A small network was shown many inputs. Here are its activations along a few directions, one row for each input.
In each table, some parts of the input vary, and every possible input appears once, in random order.
A made-up example of a description, with smaller parts first: values(2) and (point or line(9) or (line(4) and ring(5))).
Shared parts are said once, and a part with two or three values counts as separate values.
In the rows, zero is written as 128.

Other details of the inputs shift rows strongly along two fixed directions, in all tables alike. That doesn't count.

A family of inputs:
R1: [122 110 138 151  92 189 126 185 162 137 100 112 143  89  71 166]
R2: [206 169 119 145 148  61 144  55  99 117 176 165 173 179 158  74]
R3: [112 199 167 145 134 171 196 142 154 127 118 162  71 177 139 123]
R4: [ 64 102 143 113 116 177 150 183 160 124  75 110  94  85 102 165]
R5: [128 197 157 175 119 163 195 141 142 101 128 150 106 187 116 119]
R6: [ 71 106 130 121 129 190 108 182 154 143  86 100  79  82 100 166]
R7: [149  29  82  77 125  58  40  79  86 158 145  91 190  65 136 126]
R8: [ 67 197 122 160 156 185 138 120 117 105 163 134  83 189 137 108]
R9: [ 82 111 159 118  96 200 155 201 186 141  71 102  89  90  95 170]
R10: [100 107 144 113 100 172 148 179 169 129  98  94 100  96 107 159]
R11: [148  47 113  77 121  34  94  80 114 115 180  87 176  93 163 108]
R12: [ 44 114 121 133 114 223 104 191 152 129 100  85  86  91  90 169]
R13: [155  36 112  69 112  30  88  81 119 118 163  81 178  76 158 116]
R14: [153  49 105  76 123  60  51  82 116 135 179  99 166  89 154 118]
R15: [129  44  91  73 130  68  62  90 103 145 134  87 149  62 149 126]
R16: [120  42 124  71 125  81 118 121 124 138 104 116 134  59 142 146]
R17: [167  51 125 102  94  72 120 115 127 129 120 108 171  88 135 133]
R18: [162  81 116 110 114 108  71 138 145 174 111 121 144  79 122 143]
R19: [184 159 121 131 158  39 132  60  78 118 155 184 168 179 167  73]
R20: [128  50  98  80 131  80  67  98 109 142 128  96 140  65 150 131]
R21: [111  96 149 144  89 191 156 203 166 121  87  94 126  93  84 171]
R22: [120 207 132 165 164 155 138 125 117 132 134 162  87 188 123 109]
R23: [109 189 143 165 136 152 187 134 118  88 122 157 113 187 131 123]
R24: [141 222 140 172 148 171 143 137 149 140 137 166  85 192 120 117]
R25: [125 116 123 130 105 190 100 188 166 164 100 107 112  88  78 169]
R26: [101 110 127 133 106 193 132 204 140 145  75 102 134  84  72 171]
R27: [ 67 187 123 152 155 144 170 114 116  83 167 124 105 185 152 104]
R28: [175 159 144 142 129  65 167  67 112 111 149 175 147 191 168  80]
R29: [162  37 123 107 107  46 101  90 111 117 159  99 199  86 144 122]
R30: [ 91 202 143 181 140 160 183 125 113  78 140 146 123 195 133 121]
R31: [118 211 157 157 144 173 143 127 151 131 130 163  73 178 142 118]
R32: [ 86 111 130 144 106 203 125 193 137 135  86 100 143  90  74 173]
R33: [176 150  96 118 167  40  97  33  67 136 179 152 155 168 170  72]
R34: [119 203 150 149 142 152 187 125 142  93 154 135  93 191 143 104]
R35: [137  39 107  89 110  65 110 118 105 123 113  92 185  71 134 143]
R36: [ 89 116 135 141 120 199 102 204 151 162  72 120  94  88  78 169]
R37: [108 109 150 119 111 191 108 189 170 169  86 118  81  77 112 175]
R38: [178  46 110 105 109  67  85  94 115 144 151 111 208  74 125 127]
R39: [177 146 100 121 165  45  96  42  72 133 173 157 150 164 171  77]
R40: [168  73 116 106 114 105  73 145 141 185 111 126 137  70 128 149]
R41: [134 210 136 170 137 175 130 122 139 123 158 162 105 188 112 118]
R42: [131 106 123 129 103 183  94 187 165 164  98 111 114  83  87 170]
R43: [134  32  86  66 135  64  58  89 101 142 140  78 162  59 156 124]
R44: [137 195 139 162 163 134 132 121 106 141 135 184  88 176 136 108]
R45: [165 140 128 122 149  30 151  50  82  96 154 177 165 181 179  81]
R46: [162  54 104  94 117  75  92 123 102 143 112 110 185  73 124 137]
R47: [205 168 117 141 141  53 142  55 100 125 172 166 168 175 154  76]
R48: [189 147 134 130 138  36 160  51 104 108 165 162 156 188 174  76]
R49: [150 196 143 160 150 127 164 129 105 121 129 196 115 187 133 103]
R50: [ 88 192 127 144 157 146 182 118 121  86 146 129  99 179 151 107]
R51: [147  53 111  96 117  95  97 150 119 151  96 106 170  69 108 148]
R52: [104  87 150 146  83 175 139 188 161 115  99  93 136  87  85 170]
R53: [169 134 133 118 147  40 156  63  83 104 150 187 152 174 176  91]
R54: [ 75 107 131 145 108 219 129 201 138 142  89  95 144  89  71 178]
R55: [131 209 132 168 154 156 171 124 104 110 135 156 134 190 125 108]
R56: [140 100 135 135  89 176 131 206 166 169  75 131 123  83  88 164]
R57: [172  51  98  89 119  77  53  91 118 156 164 110 182  85 129 129]
R58: [ 84  97 142 130 106 181 155 203 154 120  69 109 117  98  87 177]
R59: [188 151 140 132 131  52 168  62 104 121 155 185 144 189 178  80]
R60: [100 126 145 123 116 196 111 185 176 150  96 106  81  96 103 167]
R61: [127  45 120  84 133  92  74 120 117 159 108 116 121  50 141 146]
R62: [ 92 195 140 142 160 137 185 112 128  94 134 151  84 184 146 108]
R63: [ 87 191 135 145 148 151 183 122 127  90 133 142  86 175 144 115]
R64: [115  44  98  70 122  65 106 105 115 124 125  80 156  65 147 133]
R65: [136  97 132 133  94 174 128 199 170 158  79 110 132  83  77 165]
R66: [ 41 104 123 126 110 193 140 192 155 107 100  75 104  88 100 169]
R67: [ 98 124 138 124 112 209 111 191 172 137 108  97  92  98  98 166]
R68: [122 201 120 157 162 159 136 113 105 127 146 149 109 186 128 105]
R69: [158  63 114  80 116  83  67 104 131 149 137 102 143  73 150 135]
R70: [158 209 145 176 130 147 169 130 139 129 126 182 119 190 126 101]
R71: [151 116 109 124 155  17 128  30  61  91 191 133 200 164 192  81]
R72: [ 98 200 121 164 156 181 134 113 104 128 157 147 108 195 121 109]
R73: [ 96 192 143 153 160 154 139 114 124 120 128 162  74 167 142 111]
R74: [166 191 135 167 127 138 161 121 132 123 137 167 128 176 123 107]
R75: [130 205 140 146 144 151 137 110 137 119 157 150  86 181 142 109]
R76: [150 209 131 163 147 167 138 124 138 129 153 159 106 187 121 113]
R77: [119 206 157 143 144 143 189 117 147 107 140 149  84 194 145 105]
R78: [105 210 148 160 136 186 135 132 147 104 160 147  81 187 126 119]
R79: [155  58 116  71 113  51 110  94 127 131 143  89 158  82 150 120]
R80: [ 83  94 133 133 107 185 150 199 143 114  81  89 137  89  94 177]
Each input here is: values(2) and ring(5) and line(8).
Changing only the ring(5) part turns R4 into R36. The same change can be made to R77. Which row results?
> R24
Changing only the ring(5) part turns R22 into R62. The same change can be made to R72. Which row results?
> R27
Changing only the ring(5) part turns R66 into R7. The same change can be made to R10. Which row results?
> R42
Change only the values(2) part in R53. List by row number the other rows that result.
> R59
Change only the values(2) part in R58. List by row number the other rows that result.
> R48
Change only the line(8) part in R37. List by row number the other rows that result.
> R14, R31, R60, R67, R69, R75, R78

A family of inputs:
R81: [181 159  95 127 162  66  80  44  90 147 176 148 155 160 167  80]
R82: [ 54 200 134 153 161 172 186 113 104  82 152 122 101 187 144 113]
R83: [104 204 148 174 126 176 207 144 139  83 124 142 111 186 117 124]
R84: [169  41 134  76  99  81 111 141 148 161  88 111 147  57 128 147]
R85: [105 215 142 146 155 152 160 113 144 122 138 153  53 184 156 104]
R86: [ 79 202 141 175 148 171 185 151 124  66 143 132 100 187 123 121]
R87: [148 159  93 125 172  78  72  51  68 130 184 155 140 173 166  84]
R88: [121  25 111  83  87  98  99 128 135 115 147  61 186  65 125 142]
R89: [199 130 112 132 138  66  75  45 105 143 204 147 173 155 158  89]
R90: [208  33 122 117  87  76  83 139 121 187  96 138 207  58 103 145]
R91: [128  70  89  89 134 137  56 138 114 173 123  92 149  69 110 148]
R92: [121 142 110 126 154  67 141  55  89  92 171 112 150 158 179  87]
R93: [225 132 115 131 136  47 107  63  95 152 157 169 184 153 141  84]
R94: [112 210 149 154 153 150 162 139 144 107 137 159  56 186 141 112]
R95: [208 122 150 119 129  39 150  77 112 137 127 188 155 148 178  99]
R96: [ 32 102 139 112 122 208 115 192 163 136  83 107  49  82 107 173]
R97: [106 116 156 122  96 199 144 207 188 148  62 115  77  81  92 176]
R98: [ 87 114 151 121 110 198 136 214 178 142  74 115  80  82  92 180]
R99: [ 89 205 137 128 168 150 164 105 129 121 146 155  54 189 156  98]
R100: [110 126 131 153 107 220 104 218 158 161  86 119 118  88  60 179]
R101: [170 120 120 121 125  48 171  78  99 100 149 134 185 158 151  95]
R102: [ 45  39 116  96 123 126  98 126 105  99 118  67 145  65 130 157]
R103: [136 214 127 180 150 171 122 141 126 126 144 161 100 187 108 116]
R104: [123 188 160 184 108 172 229 173 139  94 102 168 132 194 102 130]
R105: [ 90 111 159 121  93 213 123 201 195 145  99  96  77  91  94 177]
R106: [118  27 110  86 110  81 109 136 118 113 115  78 190  58 120 150]
R107: [188  52 105 102 103  94  63 126 129 174 111 112 181  54 107 146]
Describe the family of inputs behind these rows.
> values(3) and (point or line(8))
Changing only the values(3) part turns R83 into R107. The same change can be made to R102. Which row results?
> R87
Change only the line(8) part in R99. List by row number the other rows that result.
> R84, R85, R94, R95, R96, R97, R98
Change only the values(3) part in R93. List by row number the other rows that result.
> R84, R101
Change only the values(3) part in R106. List by row number the other rows that result.
> R98, R100

A family of inputs:
R108: [139 157 145 146 125 127 158 121 131 122 126 154 123 159 135 119]
R109: [123 164 128 145 140 138 129 117 127 118 151 136 115 160 130 116]
R110: [148 167 130 145 139 131 142 126 120 136 125 159 119 155 125 114]
R111: [138 105 119 116 121 128 100 136 138 147 124 117 135  99 119 137]
R112: [106 101 121 124 122 147 120 153 129 125 115 107 138 105 109 147]
R113: [111  91 132 116 111 136 136 152 141 119 115 105 134 101 117 148]
R114: [127 165 128 146 141 133 142 119 117 113 135 138 124 157 131 117]
R115: [ 65 105 119 113 142 152 114 146 127 127 111  99  96  93 131 150]
R116: [123 161 131 151 139 134 140 121 114 110 138 142 128 158 130 118]
R117: [126  99 131 117 110 131 135 152 145 129 106 115 134  99 116 145]
R118: [138  99 122 119 120 125  96 133 134 144 127 120 141  99 120 138]
R119: [154 173 134 142 140 139 127 127 133 146 135 157 108 157 129 116]
R120: [ 95 102 124 128 116 155 125 156 127 124 115 104 141 107 110 148]
R121: [114 153 140 140 129 131 166 118 124 101 144 134 126 159 140 117]
R122: [125 169 126 140 140 141 133 117 131 123 148 133 110 159 130 115]
R123: [ 67  98 135  98 131 146 126 146 140 121 107  97  93  95 131 147]
R124: [151  99 122 111 119 125  97 130 139 158 120 120 137  96 122 138]
R125: [135 110 130 131 117 146 118 159 133 149 101 133 129 104 103 146]
R126: [133 170 130 144 139 138 129 118 129 124 145 137 111 156 133 115]
R127: [121  98 136 124 107 136 134 156 143 127 107 119 136 101 114 148]
R128: [119 111 123 126 119 147 122 156 133 136 105 117 135 102 106 147]
R129: [132 100 136 119 106 136 135 153 148 141  98 119 131 100 116 147]
R130: [175  83  97  89 140  22  84  39  90 131 179 114 178 117 175  88]
R131: [131 165 133 149 138 139 126 116 127 121 147 141 116 156 132 116]
R132: [ 90 164 123 120 155 144 118 108 121 117 148 133  76 155 153 115]
R133: [120  99 133 117 111 133 135 153 144 123 109 107 130  98 118 147]
R134: [127 156 143 145 130 127 158 122 128 104 137 141 121 158 137 119]
R135: [163  73  96  89 139  26  97  52  81 124 164 112 191 114 171  96]
R136: [115 109 125 132 117 150 122 158 130 134 108 122 138 106 105 147]
R137: [152 169 137 147 139 138 124 127 130 143 138 161 113 158 129 117]
R138: [122  88 119 114 117 125  99 123 128 136 136 103 143  99 123 135]
R139: [145 167 137 147 135 141 127 117 130 139 140 154 117 157 131 119]
R140: [150 161 140 143 131 122 156 127 136 127 122 156 115 157 134 114]
R141: [128 102 129 128 115 148 120 151 131 145 103 126 138 102 106 147]
R142: [123 157 136 134 135 127 164 121 130 105 139 134 118 159 137 117]
R143: [118 156 137 136 132 130 168 118 127 104 141 130 123 157 141 115]
R144: [187  84 104  94 137  34  97  60  91 143 148 135 180 113 160 100]
R145: [107 105 117 120 122 143 122 155 130 129 112 102 136 104 111 147]
R146: [147 158 144 147 127 123 154 128 132 126 124 160 119 159 133 117]
Describe the family of inputs behind these rows.
> values(3) and (point or (values(2) and line(6)))
Changing only the values(3) part turns R133 into R126. The same change can be made to R140. Which row results?
> R119
Change only the values(3) part in R135. List by row number the other rows that result.
> R130, R143
List by row number the other rows that have the values(3) part in common with R135.
> R110, R112, R114, R115, R116, R120, R125, R128, R136, R141, R144, R145
Change only the values(2) part in R139. List by row number the other rows that result.
> R124
